A small network was shown many inputs. Here are its activations along a few directions, one row for each input.
Each table varies a few parts of the input and shows all the possible inputs, shuffled.
Descriptions start from the smaller parts, as in this example, which fits no table here: line(4) and (point or line(9) or (values(3) and ring(8))).
Shared parts are said once, and a part with two or three values counts as separate values.

Other details of the inputs vary at random and push rows far along two fixed directions, the same in every table; ignore that.

Table:
R1: [-75 -41 -47 195 -273 2 221 -119 338 278 -354 -461 -238]
R2: [177 -2 -207 173 -420 198 150 26 476 389 -298 -160 -150]
R3: [-439 188 141 -412 872 885 -669 40 -307 289 -573 208 310]
R4: [271 101 37 -179 -76 -370 26 -53 -240 -294 716 372 48]
R5: [-589 219 157 -457 972 625 -524 1 -116 -57 -316 109 75]
R6: [-350 82 154 -31 -214 -347 -112 189 -202 -695 553 401 580]
R7: [137 -178 -104 323 -178 53 288 45 208 267 -568 -433 30]
R8: [88 51 -144 151 -315 257 280 -59 441 467 -231 -329 -79]
R9: [14 -52 11 -54 163 -553 -7 -1 -270 -505 636 170 -161]
R10: [146 60 283 -142 -72 -425 -9 246 -217 -321 602 318 -127]
R11: [177 -153 -293 86 -348 141 139 -100 222 293 -153 32 -89]
R12: [-477 223 280 -560 972 735 -451 53 -97 126 -761 230 343]
R13: [15 -219 -147 449 -158 -96 200 -57 166 69 -52 -460 -228]
R14: [83 120 262 -99 119 -342 -213 -32 -450 -552 505 189 -39]
R15: [209 -85 168 -146 48 -586 144 85 -318 -474 403 341 50]
R16: [117 -179 -224 184 -332 -211 226 32 151 363 -111 -210 -130]
R17: [220 -81 -270 344 -400 315 106 -62 298 402 -359 -192 -73]
R18: [-3 -40 95 -155 29 -352 -30 -144 -275 -316 346 148 -99]
R19: [277 -15 -154 329 -388 70 236 -90 193 272 16 -272 -23]
Description of these inputs: point or (values(3) and line(6)).
Which other rows does R19 become when the values(3) part takes its other values? List them by row number.
Answer: R4, R8
Which other rows does R16 become when the line(6) part takes its other values? List them by row number.
Answer: R4, R9, R11, R15, R18

Table:
R20: [-796 126 129 -247 611 515 -269 70 165 208 -641 -268 192]
R21: [697 -68 81 447 -943 -654 639 145 202 -40 257 -111 -111]
R22: [253 -209 75 633 -710 -860 576 8 140 -295 269 -501 -159]
R23: [463 173 501 -668 666 -191 -322 87 -600 -414 690 712 -301]
R24: [347 -215 -262 558 -848 -359 192 6 20 -59 502 -143 -123]
R25: [478 -350 -323 688 -840 -109 630 134 501 643 -578 -444 -112]
R26: [-99 244 77 -226 55 -41 -289 -42 -127 -538 713 537 65]
R27: [-70 -15 -252 -275 320 570 -72 -60 -8 568 -895 130 350]
R28: [-55 -197 92 -114 281 -661 19 -39 -509 -624 481 263 188]
R29: [-95 152 72 -354 122 431 -89 118 192 194 -505 227 140]
R30: [-132 109 88 -201 75 384 96 226 356 366 -363 2 145]
R31: [11 328 312 -325 332 38 -464 -23 -522 -745 918 612 303]
R32: [-549 278 -179 -117 187 798 -299 -61 331 458 -361 -134 152]
R33: [-326 -19 -444 -139 166 717 -309 -314 -43 506 -533 -52 301]
R34: [-713 28 98 -286 549 535 -327 -69 149 125 -759 -184 186]
R35: [418 -183 -503 619 -623 9 434 -327 533 719 -105 -756 -768]
R36: [203 -77 224 -68 374 -575 -37 -41 -283 -355 458 -116 -535]
R37: [-34 -105 214 77 226 -548 -108 182 -498 -718 453 227 87]
Changing only one part turns R30 into R32. The same change can be made to R23. Which row results?
Answer: R35
What is each input in this table made of?
Answer: values(3) and (point or line(5))

Table:
R38: [-47 64 121 -39 -380 -289 157 216 88 -252 281 306 247]
R39: [164 84 126 -179 206 245 -32 13 85 229 -146 17 -145]
R40: [-283 155 62 -529 677 337 -482 -188 -303 -145 3 264 -36]
R41: [4 70 -128 125 56 325 59 -109 338 534 -388 -436 -312]
R42: [-60 -54 -395 357 -403 442 -7 -190 370 452 -326 -392 -118]
R43: [-133 -19 84 -210 382 259 -196 1 -202 114 -318 44 218]
R44: [-199 240 119 -349 231 283 -244 1 -165 -248 14 446 529]
R45: [-173 -193 -56 242 -210 68 288 117 450 393 -695 -428 5]
R46: [241 40 -37 5 -29 355 158 37 298 552 -524 -227 -181]
R47: [-186 240 135 -494 643 379 -339 -114 -104 26 56 134 -138]
R48: [446 65 278 10 -129 -502 128 76 -178 -344 762 204 -365]
R49: [3 -72 28 106 -122 -515 207 -127 -30 -401 390 -128 -79]
R50: [146 -5 -35 94 -202 -330 -118 68 -258 -502 902 364 -4]
R51: [38 124 -116 -185 -133 337 -120 -66 40 177 -133 281 161]
R52: [51 -70 -120 116 -17 208 9 -127 87 290 -362 -196 -206]
R53: [-405 114 101 -474 711 262 -423 -119 -381 -139 -12 158 186]
R54: [-220 35 -8 83 219 51 -59 -111 18 -47 -224 -234 72]
R55: [-119 33 179 -189 381 113 -144 -17 -149 -194 -187 103 244]
R56: [-34 65 -5 -110 237 57 -225 -121 -153 -43 20 46 -165]
R57: [134 -41 -5 -163 249 93 -80 123 -171 31 -144 248 76]
R58: [-112 -39 23 147 107 65 55 -74 34 -8 -285 -218 66]
R59: [227 -212 -141 498 -548 -625 407 -47 80 34 246 -423 -232]
R60: [-498 193 198 -227 313 247 -455 150 -155 -393 227 291 301]
R61: [-80 1 -252 69 -301 355 123 -49 222 488 -456 -117 327]
R62: [59 -127 -80 -40 180 122 -15 36 -14 160 -234 60 15]
R63: [38 129 143 -437 476 347 -372 24 -311 -36 -229 377 87]
R64: [-58 -175 -373 347 -82 145 162 -96 301 502 -478 -461 -194]
R65: [-219 43 -127 82 -24 294 -218 -64 -68 45 54 -77 213]
R66: [298 -72 140 121 -228 -466 261 91 -83 -320 169 45 69]
R67: [-15 -72 260 109 -136 -520 147 204 -67 -380 313 60 -75]
R68: [-87 257 43 -170 198 481 -356 -25 -7 18 250 143 -20]
R69: [-17 -56 -26 -47 299 109 -119 21 -165 16 -57 120 -35]
R70: [106 -119 -83 103 -99 74 162 43 38 332 -460 -215 97]
R71: [407 -202 -370 460 -932 -352 561 46 378 271 146 -78 -38]
R72: [-71 -70 217 -7 -167 -770 176 118 -81 -584 659 81 -150]
R73: [53 43 68 212 -330 -400 2 -10 -142 -626 779 130 125]
R74: [-29 -204 -337 191 -112 -51 225 -137 233 289 -167 -329 -228]
R75: [56 26 97 -277 307 187 -241 -47 -191 -27 -120 234 -16]
R76: [210 -53 235 21 -43 -573 31 70 -443 -473 646 217 -29]
R77: [-327 -114 -133 329 -147 38 206 37 438 366 -597 -569 -99]
R78: [302 -238 59 414 -712 -714 589 264 280 -68 56 -224 -149]
R79: [386 186 110 -115 -386 -171 133 84 44 -89 572 384 -25]
Changing only one part turns R62 into R45. The same change can be made to R69. Which row results?
Answer: R67
Changing only one part turns R76 into R52. The same change can be made to R43. Which row results?
Answer: R75
What is each input in this table made of?
Answer: line(6) and (values(2) or line(5))
Which other rows does R42 become when the values(2) part takes its other values? List them by row number.
Answer: R51

Table:
R80: [113 -85 34 1 133 -455 51 0 -233 -227 407 54 -209]
R81: [434 6 64 132 -183 -319 119 104 -146 -112 518 128 -264]
R82: [-42 89 -168 108 -233 281 13 -108 127 255 -256 -112 224]
R83: [-29 60 -12 45 -156 278 57 104 307 346 -244 -71 -5]
R84: [-42 54 116 15 -156 -297 231 29 104 -153 151 -151 -39]
R85: [215 -22 -117 -21 43 -47 28 -46 -65 160 143 93 -158]
R86: [-15 66 115 -34 115 -163 -25 -96 -81 -339 116 9 -42]
R87: [-76 190 84 -344 310 396 -265 -51 -201 -127 65 287 292]
R88: [-343 137 69 -154 312 213 -281 -82 -176 -145 -152 19 343]
R89: [-96 -159 -187 319 -374 -357 201 -11 69 -47 76 -177 40]
R90: [44 -93 176 121 -77 -375 22 132 -172 -446 510 94 16]
R91: [239 -103 29 -31 -101 -3 186 155 85 240 -485 82 200]
R92: [184 -48 -34 71 -194 101 12 31 85 213 -48 -86 -194]
R93: [64 2 138 38 254 -173 -72 78 -208 -137 203 -44 -171]
R94: [-38 -11 -80 115 194 135 89 -171 90 303 -390 -405 -114]
R95: [1 171 106 -232 301 300 -356 67 -130 -163 37 347 40]
R96: [-34 -44 22 9 39 -36 35 -140 25 58 -167 -279 -118]
R97: [-28 -221 -185 384 -288 62 217 -30 361 457 -522 -628 -290]
R98: [-11 -20 -243 126 -333 17 63 -4 59 140 -4 41 128]
R99: [-35 -57 39 211 3 -87 10 25 90 -122 -54 -109 -140]
R100: [-158 -64 -22 78 -139 -271 233 52 168 0 41 -91 -88]
R101: [-306 -40 -15 -261 456 239 -276 -84 -104 96 -289 -30 -27]
R102: [162 -34 32 -184 -24 -154 -85 -29 -187 -101 352 305 -135]
R103: [73 230 90 -366 510 346 -297 -98 -248 55 -6 204 61]
R104: [63 -47 -223 118 -441 -29 332 50 387 339 -102 -146 -112]
R105: [-48 -186 27 73 51 7 270 134 96 229 -756 -214 159]
R106: [-225 190 21 -150 243 508 -384 75 -167 33 -135 274 314]
R107: [-110 131 -24 -349 387 347 -349 -47 -115 -65 -64 381 78]
R108: [-89 -116 -327 81 -113 432 65 -75 300 476 -432 -175 114]
R109: [-107 -104 -111 86 20 -113 54 -63 105 -71 -110 -90 -126]
R110: [327 41 169 -107 -185 -294 37 -75 -221 -244 518 233 -144]
R111: [31 -77 70 127 -151 -290 173 -61 -44 -281 298 -99 54]
R112: [256 -50 51 146 -305 -172 69 118 -35 -187 477 160 16]
R113: [-32 11 200 64 -118 -360 97 189 54 -229 309 -18 -84]
R114: [219 60 -65 70 -218 34 107 -124 154 15 -6 -21 -80]
R115: [-174 1 66 137 -19 -111 -125 96 -113 -211 106 9 150]
R116: [-215 -142 -76 11 103 2 -4 -27 -2 -51 -16 -48 95]
R117: [-171 283 170 -451 336 411 -253 -15 -16 44 -92 272 218]
What is each input in this table made of?
Answer: values(2) and (point or (values(3) and line(6)))
Changing only the values(2) part turns R99 into R95. The same change can be made to R94. Which row results?
Answer: R103
Which other rows does R110 become when the values(3) part takes its other values? List them by row number.
Answer: R92, R102
Which other rows does R108 become when the values(2) part takes its other values? List them by row number.
Answer: R116

Table:
R118: [-355 -93 -244 441 -370 188 260 -40 659 313 -517 -674 49]
R119: [-270 148 199 -640 953 540 -365 -20 -245 165 -587 234 173]
R120: [442 -58 -129 100 -434 -398 60 -31 -233 -304 667 343 -3]
R121: [284 -175 231 63 -286 -662 273 242 -225 -384 411 211 94]
R122: [-115 -22 -300 189 -607 435 241 -2 635 602 -487 -242 78]
R123: [334 65 -50 137 -559 -432 135 95 -149 -180 677 295 74]
R124: [118 -12 90 156 -103 -637 116 -127 -154 -424 694 -79 -273]
R125: [-408 155 225 -273 516 25 -472 46 -499 -532 377 291 312]
R126: [-130 248 -57 -501 582 906 -551 -25 -2 426 -377 109 -45]
R127: [397 -291 55 218 -328 -484 250 61 -112 -199 26 -71 -24]
R128: [-444 162 153 -324 891 481 -508 -99 -167 -72 -92 61 -113]
R129: [470 -7 -74 138 -418 -157 222 -108 75 23 441 8 -246]
R130: [29 151 469 -495 710 -26 -299 139 -435 -318 161 507 -128]
R131: [-297 -187 -535 450 -149 84 217 -240 279 454 -596 -544 -45]
R132: [-55 -83 -34 341 -397 139 421 107 573 428 -798 -452 95]
What is each input in this table made of?
Answer: values(3) and line(5)
Changing only the line(5) part turns R132 into R121. The same change can be made to R118. Which row results?
Answer: R125
Which other rows does R124 become when the values(3) part takes its other values? List them by row number.
Answer: R119, R129
Start at R126 and move only the line(5) part, one step at a time. The first step leads to R129. Which rows follow, in order?
Answer: R120, R123, R122
